Each row below holds a small network's activations on one input, seen along a few directions.
Each table varies a few parts of the input and shows all the possible inputs, shuffled.
Descriptions start from the smaller parts, as in this example, which fits no table here: line(4) and (point or line(11) or (values(3) and ring(8))).
Shared parts are said once, and a part with two or three values counts as separate values.
(in the rows, 128 means zero)

Other details of the inputs shift rows strongly along two fixed directions, in all tables alike. That doesn't count.

A family of inputs:
R1: [117 132  86 128 120 130 126  88 163 138  97 118 124 123 104 124]
R2: [114 133  88 128 120 123 123  91 160 136 105 116 119 118  97 122]
R3: [166 136 140 118 127 110 132 144 118 129 121 136 144 156 130 122]
R4: [135 124 147 117 126  98 126 153 120 127 146 123 146 137 139 147]
R5: [159 128 139 133 134  98 130 140 106 136 139 119 140 141 151 118]
R6: [122 126 182 125 161 210 120 142  92  94 149 191 112 124 105 107]
R7: [140 125 143 123 119 107 139 157 119 138 135 125 142 144 153 150]
R8: [ 59 127 141 120 139 232 108 108 147  85 130 177  98  96  77 131]
R9: [111 126  83 147 120 126 131  93 148 142 111 102 112 105 136 116]
R10: [149 126 139 132 125 104 138 153 110 133 139 116 135 136 165 135]
R11: [127 131 178 129 151 217 128 149  92  92 141 192 106 125 117 103]
R12: [164 135 140 116 130 106 130 141 116 129 127 136 143 154 124 123]
R13: [155 126 140 133 138  96 132 139 104 145 142 117 139 139 145 121]
R14: [162 129 134 134 130 105 138 143 105 137 132 121 138 142 162 118]
R15: [107 124  89 138 132 120 117  86 149 134 121 103 118 102 123 116]
R16: [ 95 121  95 137 128 119 119  98 153 129 128  98 117  96 125 134]
R17: [166 138 137 120 123 110 141 148 115 136 121 134 137 154 133 122]
R18: [145 132 146 116 121 114 134 152 121 131 127 134 144 154 130 140]
R19: [121 129  79 141 120 122 128  85 155 143  99 106 119 116 117 111]
R20: [148 125 144 133 126 101 134 152 112 131 141 114 139 136 161 134]
R21: [ 57 126 140 118 143 229 107 108 146  84 133 176  97  94  75 130]
R22: [ 98 130  92 123 114 140 126 100 162 132 104 119 119 119 111 140]
R23: [141 133 145 110 128 109 125 148 120 122 136 134 144 147 122 138]
R24: [139 126 144 124 115 105 140 160 119 134 137 123 138 141 153 148]
R25: [113 132  88 122 127 126 117  87 160 128 108 119 122 117  96 121]
R26: [100 132  91 120 114 138 122 101 163 124 105 119 120 118 113 137]
R27: [171 133 131 130 129 109 141 138 107 146 120 131 139 154 145 117]
R28: [112 125  83 145 123 129 131  89 148 145 109 104 115 108 136 120]
R29: [104 121 187 135 148 209 125 159  98  91 157 174 111 111 133 127]
R30: [148 127 142 136 122 102 143 157 109 138 141 114 131 135 164 135]
R31: [147 125 146 137 123  98 139 157 110 137 143 112 135 135 159 134]
R32: [133 124 149 121 123  95 130 158 119 132 148 120 142 136 138 147]
R33: [ 92 130  97 121 119 125 119 102 163 129 116 115 120 113  97 136]
R34: [ 94 122  98 143 121 120 123 103 152 136 127  98 112  97 126 134]
R35: [144 134 147 117 118 111 134 156 121 129 129 131 142 151 130 137]
R36: [123 129  79 136 123 125 123  82 155 136  98 110 123 117 119 112]
R37: [166 137 135 117 126 114 135 144 116 130 120 137 140 155 134 122]
R38: [ 93 122  95 128 113 124 120 105 165 127 116 107 127 108 127 146]
R39: [116 133  86 130 117 126 127  92 163 136  98 114 121 120 104 121]
R40: [117 128  83 132 132 123 119  80 153 134 109 112 120 113 109 113]
R41: [119 128  82 137 126 122 124  80 153 146 103 110 121 117 110 117]
R42: [ 91 122  97 127 116 122 117 103 163 127 121 109 126 106 119 147]
R43: [161 127 140 138 131 101 137 143 106 146 133 118 141 144 156 120]
R44: [122 128  80 139 123 125 127  81 155 146  97 109 122 118 117 115]
R45: [135 124 148 120 127  97 130 154 119 136 145 122 145 139 138 150]
R46: [141 126 141 120 119 107 135 156 120 129 136 125 142 142 154 148]
R47: [110 132  89 125 124 122 122  91 160 135 108 117 118 115  94 121]
R48: [ 97 121 189 120 143 202 119 161 107  90 159 181 120 118 117 141]
R49: [171 133 131 127 130 110 137 138 108 137 121 131 138 152 146 114]
R50: [146 125 145 131 129  97 131 150 110 131 146 114 139 134 153 135]
R51: [ 95 131  96 123 115 127 120 102 163 130 113 115 120 116 100 137]
R52: [158 128 141 137 131  94 135 144 104 143 141 115 137 140 149 118]
R53: [168 132 136 130 131  97 136 138 107 143 129 125 139 150 135 114]
R54: [122 127 183 126 158 209 121 146  91  90 151 189 109 122 104 103]
R55: [160 133 141 116 134 105 132 141 115 136 129 136 142 153 119 125]
R56: [161 128 140 139 128  97 139 146 105 143 135 115 138 141 157 116]
R57: [104 123  90 143 130 117 121  90 148 141 123 100 114 101 120 116]
R58: [141 124 147 133 131  92 133 154 108 136 152 110 134 129 148 135]
R59: [146 124 146 134 129  96 135 152 109 141 145 114 138 136 152 138]
R60: [ 99 131  94 121 115 133 119 100 166 123 106 116 125 118 108 136]
R61: [108 124  88 144 127 121 123  87 149 146 116 102 118 106 125 120]
R62: [123 131 184 117 151 210 121 149 102  89 144 195 117 132  97 116]
R63: [166 136 137 119 126 114 140 144 115 138 119 138 140 157 132 125]
R64: [ 96 122 189 124 137 205 123 166 108  85 156 179 117 115 123 138]
R65: [144 134 145 112 124 110 127 149 120 124 133 134 144 151 125 138]
R66: [161 128 138 135 131 102 133 142 107 136 134 119 141 142 158 117]
R67: [145 135 142 116 117 116 137 155 119 130 128 133 137 150 134 138]
R68: [168 132 135 126 134 102 131 134 108 136 128 129 141 151 137 114]
R69: [ 98 121 188 122 140 207 122 163 108  89 154 181 120 119 124 141]
R70: [ 53 117 142 138 151 228 108 108 136  88 148 161  88  73  98 126]
R71: [149 125 141 135 125 103 142 154 109 142 138 116 135 137 164 138]
R72: [ 87 122 100 131 113 120 121 107 163 133 123 107 121 104 117 147]
Each input here is: values(3) and line(4) and ring(6).
Changing only the line(4) part turns R47 into R39. The same change can be made to R21. Which row results? -> R18
Changing only the line(4) part turns R66 into R5. The same change can be made to R36. Which row results? -> R68
Which other rows does R15 become when the values(3) part takes its other values? List them by row number. -> R13, R57
Which other rows does R9 become when the line(4) part takes its other values? List them by row number. -> R52, R56, R57
Which other rows does R1 become when the values(3) part takes its other values? List them by row number. -> R3, R39

A family of inputs:
R73: [ 20 117  96 123 128 243  96  78 180  65 119 157  86  54 100 145]
R74: [ 22 110  58 159 145 215  88  17 190 100 112 115  81  36  81 102]
R75: [186 144  90 115 102  64 142 128 139 148  84 101 156 172 160 124]
R76: [165 124 166 116 144  90 120 147 101 135 148 136 163 163 118 133]
R77: [158 137 108 116 125  48 136 128 131 166 122 100 140 153  98 127]
R78: [127 129 101 132 100  61 151 129 150 189 109  86 143 145 130 159]
R79: [186 139  95 121 115  80 146 112 133 171  87 116 147 172 125 120]
R80: [124 122 251 104 169 231 121 203  55  76 188 229 127 145 123 141]
R81: [132 123  94 159 104  64 149 125 135 182 119  68 126 125 167 141]
R82: [163 132 214 130 160 156 134 190  53 102 179 175 116 139 132  93]
R83: [145 127 161 124 100 105 150 188 121 129 140 123 144 153 162 158]
R84: [ 21 122  59 131 126 203  81  37 214  82 102 122  97  52  76 126]
R85: [151 119 103 141 130  64 136 125 120 159 135  80 140 124 180 136]
R86: [139 141 247 102 154 216 121 213  64  48 182 218 117 141 109 117]
R87: [182 135  76 147 119  80 148 100 133 168  92  95 136 146 159  98]
Changing only one part turns R77 into R86. The same change can be made to R76. Which row results? -> R84
Describe the family of inputs behind these rows. -> values(3) and (point or line(4))
Which other rows does R87 become when the values(3) part takes its other values? List them by row number. -> R75, R79
